Each row below holds a small network's activations on one input, seen along a few directions.
In each table, some parts of the input vary, and every possible input appears once, in random order.
Descriptions start from the smaller parts, as in this example, which fits no table here: values(2) and (point or ring(11) or (line(6) and ring(8))).
Shared parts are said once, and a part with two or three values counts as separate values.

Other details of the inputs shift rows strongly along three fixed directions, in all tables alike. That doesn't count.

Rows:
r1: [ -6  10   1   0  -6  -4  32 -14 -15   2  33]
r2: [ -8 -20   2   9   1 -21  35 -27  16   2   3]
r3: [  9  -1 -20  14   6  -1   1 -15  15   0   2]
r4: [  3 -21 -12  -6  -5  -5 -44  21 -26  -8  -8]
r5: [-15  19  38 -17  17  28 -37   9 -17   2  -5]
r6: [ 11  18 -24 -19 -10  10   4  20 -11  12  33]
r7: [-11   0  -8   9  -4 -10  47 -21  12  -9 -24]
r8: [ 18 -19  -3  12  -5 -16 -13  18  14  -4 -32]
r9: [ 14  -8  -7 -10  -7   5 -37  35  -8  -4 -14]
r10: [  1 -29  14  15  -6 -12 -12  -2  41  -1 -43]
r11: [-19  20  54  -9  10  26 -14 -13   2  -9  -6]
r12: [-17   9  57  -3   5  25 -26  26  -3   3 -24]
r13: [ 11   0 -39  -8  -4   2   1  19   5  15  21]
r14: [-19 -19  31  11  -4  -8  15 -27  20  -8 -12]
r15: [-32  14  42  -2  -1  22 -12   1 -19  -7  14]
r16: [  9 -20 -21  15  -7   4 -42  27  12   4 -25]
r17: [  2 -17 -17   2  -8 -19   3  -9  -4   6   4]
r18: [ 19   5 -36   0  -9  -1   5  19  -3  12  19]
r19: [  2  20  -5   0  15   6  26 -13   1   7  24]
r20: [ 17  -2   0   2   6 -19  29 -26  18 -10  -3]
r21: [ 14  26 -25  -9   9   5  -1   7 -21  -4  30]
r22: [-13  48  42 -22  10  14  32 -22  -9   1  33]
r23: [  4  -1 -24  -4  -4   2 -23  22 -36  -5  21]
r24: [-12  -3 -10  -2  -5 -14  44 -24  17  -9 -23]
r25: [ 15 -21   9  20   8 -15 -18 -13  15   2 -45]
r26: [  0  -8 -37   5  -2  -5   2   3 -16  12  26]
Each input here is: values(2) and (point or (values(3) and line(4))).
Question: Changing only the values(2) part turns r24 into r7. The same change can be made to r11. Which row results?
Answer: r3
Question: Which other rows does r3 become when the values(3) part takes its other values? List them by row number.
Answer: r15, r16
Question: Which other rows does r16 become when the values(2) part takes its other values? List them by row number.
Answer: r10

Rows:
r27: [ 13   1 -25 -13   1  11 -36  28 -18   5   1]
r28: [ -7  34  39 -10   4  12  18   2  -6  -4  14]
r29: [ 14 -15 -48   8  -2 -15   3 -13   6   6   8]
r30: [-11  -4  -2  -2  -3  11 -27  18 -28  -1  -1]
r31: [-9 17 30 -9 10 16 -3 -1 -1  0 -2]
r32: [ 1 16 -2  4 -3 -2 33 -5 12  2 10]
r33: [ 10 -26   0   4  -5   0 -46  23  -1   2 -23]
r34: [ -9  16 -11  -8   4  14 -15   9 -33   3  31]
r35: [ 12 -17 -29   7  -2  -3 -19   8   6   9   6]
r36: [-13   1  38  -1   3   3  -4  -2 -16  -8  -5]
r37: [  5 -16  14  10   2 -22  21 -21  25  -9 -24]
r38: [-2 34  7 -3  6  9 26 -7  1  4 29]
r39: [ -4  -4   0   3  -2  -8  19 -10  14  -6  -9]
r40: [  8  -7 -24   6   3 -13  14 -16  14  -1   3]
r41: [  1 -25  27   9  -1 -16   0 -18  16  -9 -38]
r42: [  0  20 -25 -11  -3   4  24   4  -2   7  25]
r43: [-13 -12  35   2  -4  10 -22  13   4  -2 -23]
r44: [  2 -12 -25   5  -9 -13  14 -10   8   1  -3]
Question: Changing only one part turns r31 into r42. The same change can be made to r29. Which row results?
Answer: r44
Question: What do these inputs look like to the network?
Answer: values(3) and (point or line(5))
Question: Which other rows agree with r41 in the values(3) part? List them by row number.
Answer: r27, r28, r33, r36, r37
